Each row below holds a small network's activations on one record, seen along a few directions.
Records have a field called G. Each example row is followed by its value.
Other fields move the rows too, some of them a lot.
In the rows, 500 means zero.
Strong random noise was added to every row along 18 fixed directions; ignore it. To show where, here is one row again and again, with new noise each time:
[424 448 545 562 557 480 446 460 420 554 477 337 404 695 622 486 549 530
 510 558 476 399 305 650 690 676 494 677 465 553 451 677 625 310]
[528 487 474 396 416 507 460 270 761 442 397 467 490 452 495 671 440 458
 644 394 491 574 489 591 409 576 659 383 365 728 454 362 399 387]
[429 394 529 631 404 308 587 513 380 481 380 442 351 345 386 394 234 418
 451 697 500 537 548 593 287 366 640 683 551 415 328 400 395 381]
[497 455 487 490 481 418 471 596 463 500 461 377 304 337 571 473 437 371
 347 534 644 498 713 576 535 366 510 629 430 505 465 506 486 626]
[568 475 548 378 569 500 305 759 510 280 494 452 445 400 527 505 351 437
 393 428 651 616 700 473 494 433 296 377 250 355 464 329 553 495]
[400 464 465 344 556 562 568 550 569 333 443 518 435 526 306 374 616 403
 398 370 378 496 602 454 409 569 575 299 473 601 544 662 398 567]
[552 765 453 498 528 431 417 432 527 624 401 453 598 577 374 628 702 317
 540 418 520 305 311 569 518 539 483 597 523 784 718 498 541 422]
[393 530 706 356 644 716 465 465 609 550 622 487 492 606 573 338 415 479
 573 540 457 365 565 679 534 551 452 596 481 594 449 373 562 477]
[395 384 475 591 598 404 648 379 587 341 728 589 527 418 382 552 279 361
 608 543 432 584 609 667 352 581 645 591 397 547 434 312 239 281]
[425 362 459 490 362 357 652 418 487 481 630 512 368 392 507 477 340 427
 230 544 719 420 812 481 481 334 553 611 612 549 478 612 328 691]
[392 517 477 638 460 393 401 562 540 500 420 616 374 450 645 528 497 346
 462 495 371 439 474 613 437 532 709 426 484 527 525 494 486 412]
[545 500 534 398 631 618 548 498 560 424 379 385 282 485 511 274 444 431
 493 618 496 589 639 615 519 505 609 505 464 444 354 577 639 466]
[439 455 585 214 306 493 468 528 427 490 572 379 559 660 164 554 414 713
 489 549 576 454 684 263 678 339 414 500 630 486 655 454 600 580]
[689 518 402 486 421 383 581 445 477 261 394 431 448 517 342 525 411 320
 592 675 602 689 542 453 433 479 511 503 489 418 404 546 449 320]
[374 431 516 458 523 579 548 403 612 409 594 505 582 535 433 560 460 632
 678 408 309 568 564 490 528 632 627 404 407 626 572 446 384 415]
[570 595 512 553 441 395 528 442 534 491 494 494 404 544 524 492 584 460
 303 491 577 502 419 457 436 497 538 498 481 408 452 775 464 438]
[315 298 353 405 530 467 445 464 569 657 540 293 461 444 492 722 707 667
 502 374 365 489 578 623 781 578 767 551 455 664 638 425 542 569]
[506 522 417 584 502 408 490 506 552 438 380 390 389 277 621 552 399 562
 375 437 583 568 732 509 502 446 654 457 389 591 570 526 499 564]
[413 422 496 403 408 435 449 352 612 557 420 529 364 522 702 440 603 654
 238 603 547 378 426 511 471 477 677 415 639 507 355 671 646 533]
[540 502 318 650 444 446 683 324 496 525 415 503 609 607 443 554 514 523
 581 563 398 528 473 506 535 608 759 466 747 521 585 592 460 340]

[424 247 302 375 537 431 482 560 441 320 640 641 438 458 505 549 720 392
 614 649 397 560 510 452 627 507 499 448 483 472 424 459 515 586]
g13
[458 368 421 450 247 410 423 488 463 452 397 682 565 496 361 624 295 446
 657 432 473 493 529 364 478 415 508 307 570 569 559 270 448 483]
g10
[430 459 459 412 519 521 341 667 536 561 459 539 647 495 576 569 661 523
 331 322 482 356 438 516 451 509 420 331 548 527 586 323 508 645]
g5
[415 514 657 467 295 483 507 500 423 604 327 503 466 673 379 367 376 470
 487 592 458 290 339 516 340 415 474 522 730 466 405 436 510 516]
g3
[485 432 434 368 506 535 596 340 636 543 611 628 691 588 341 552 622 591
 521 549 403 505 394 499 395 527 637 412 699 447 456 369 453 437]
g7
[533 544 391 382 470 606 493 529 512 437 344 253 524 532 448 630 785 497
 770 493 349 584 531 470 674 578 573 497 453 733 666 562 481 646]
g7
[558 486 514 498 200 592 508 458 668 552 479 455 341 606 540 695 306 364
 846 541 353 675 803 583 713 451 835 403 587 362 569 328 469 523]
g9
[548 457 273 383 594 559 552 514 441 346 354 414 684 553 329 505 613 475
 648 540 433 534 580 450 597 588 496 387 632 653 632 421 584 482]
g4
[580 673 419 436 526 453 569 364 551 338 753 658 693 492 484 584 674 368
 600 651 585 463 549 373 483 465 371 542 525 642 609 508 390 550]
g12
[580 471 363 475 343 563 635 437 447 452 324 459 678 586 356 523 384 613
 585 500 527 541 682 326 570 489 557 335 784 585 670 490 507 555]
g12
[486 492 528 653 555 403 589 552 396 418 453 642 244 437 326 327 146 272
 639 653 434 565 587 595 426 412 620 566 478 343 399 388 563 354]
g9
[310 528 515 407 423 218 376 501 373 473 507 501 341 570 365 558 528 388
 330 580 667 126 380 503 550 390 383 645 537 770 604 560 640 606]
g3
[466 315 385 487 448 435 529 529 642 252 817 672 545 391 589 714 457 560
 553 538 441 727 756 421 498 481 633 307 404 300 476 347 327 549]
g11
[507 578 648 515 404 534 350 783 332 381 360 501 506 588 474 389 389 776
 542 619 382 601 495 238 516 428 428 313 520 204 546 530 725 439]
g8
[384 381 610 584 565 570 548 244 488 831 799 683 612 565 649 481 410 780
 514 355 522 297 303 507 642 533 357 672 509 563 447 477 525 514]
g13
[479 605 581 627 582 506 647 494 443 387 604 411 502 510 477 421 278 566
 543 591 528 496 709 501 508 489 501 621 482 500 578 548 474 489]
g6
[268 359 730 455 321 658 348 587 567 504 567 706 323 590 673 440 247 506
 629 363 312 461 644 482 581 519 545 285 412 512 495 465 468 554]
g8
[411 321 456 320 586 514 636 324 549 548 512 497 372 535 162 406 415 604
 430 316 498 482 498 471 544 513 563 425 455 574 454 560 538 537]
g5
[610 509 456 442 390 499 434 609 513 352 344 476 424 542 682 483 719 348
 440 628 512 560 416 455 427 509 455 378 537 377 358 658 492 572]
g1
[499 610 539 516 594 518 568 499 523 512 436 439 357 481 465 358 497 479
 482 694 463 488 547 607 445 443 676 598 582 466 459 552 656 491]
g11
[536 605 633 495 555 643 644 379 711 594 735 445 602 632 421 523 578 582
 471 350 385 580 490 546 412 599 592 495 440 332 477 587 310 438]
g4
[530 527 473 490 751 631 645 330 540 576 447 510 658 502 293 369 352 660
 469 253 566 446 431 522 434 602 428 466 483 674 538 464 550 435]
g10
[643 575 397 500 459 515 506 497 557 469 490 461 660 472 588 613 575 561
 648 675 469 618 592 470 524 443 596 447 623 356 521 301 555 506]
g6
[538 423 408 714 439 535 704 262 392 526 365 714 579 381 510 372 330 526
 808 406 369 581 383 343 437 546 461 448 491 684 439 582 319 471]
g1

Here are new rows. What is G for each?
[487 610 528 584 593 428 539 409 508 484 416 716 522 331 517 356 481 431
 403 476 571 331 289 503 160 441 380 524 482 700 414 485 442 571]
g9
[492 611 625 344 594 493 631 343 563 470 661 352 606 619 148 484 508 439
 546 592 545 409 429 597 352 508 421 731 500 598 463 421 407 397]
g6
[464 618 668 654 374 497 445 647 473 481 438 425 655 639 536 532 367 596
 493 597 395 491 438 534 319 545 552 482 634 335 540 404 444 313]
g8
[632 654 548 443 523 746 408 562 586 614 445 557 460 529 847 392 592 337
 525 447 576 414 609 555 629 462 395 449 535 532 534 536 614 723]
g10
[563 304 392 525 633 444 400 605 368 545 403 581 398 440 451 437 325 535
 394 359 603 566 448 483 633 477 378 410 386 313 404 414 743 389]
g4
[538 119 267 616 340 417 651 390 377 524 603 646 444 592 613 588 351 446
 554 468 573 571 562 465 765 529 512 454 650 312 397 542 428 521]
g3
[381 583 629 681 346 502 430 414 586 638 616 609 463 474 843 570 445 589
 750 647 266 478 500 550 545 459 738 549 511 463 519 391 473 497]
g5
[462 425 579 319 424 568 518 292 609 462 516 602 551 523 510 413 441 718
 463 445 535 475 463 335 431 494 419 327 500 582 377 568 504 544]
g1
[557 687 589 608 612 655 499 598 551 407 413 469 557 325 860 335 521 463
 494 479 515 472 617 540 325 493 350 492 393 580 463 484 389 704]
g9
[562 716 535 600 584 404 593 400 566 349 730 628 509 400 520 506 394 316
 501 595 642 492 655 503 390 441 451 607 393 588 559 528 371 462]
g12
[425 564 525 460 521 544 571 406 500 576 353 601 372 322 283 348 365 816
 466 278 435 480 601 236 495 361 594 321 426 680 651 625 647 693]
g13
[577 321 388 407 526 573 658 420 514 641 724 467 488 570 330 591 572 444
 533 386 552 613 622 517 750 505 514 581 532 376 516 531 427 588]
g12
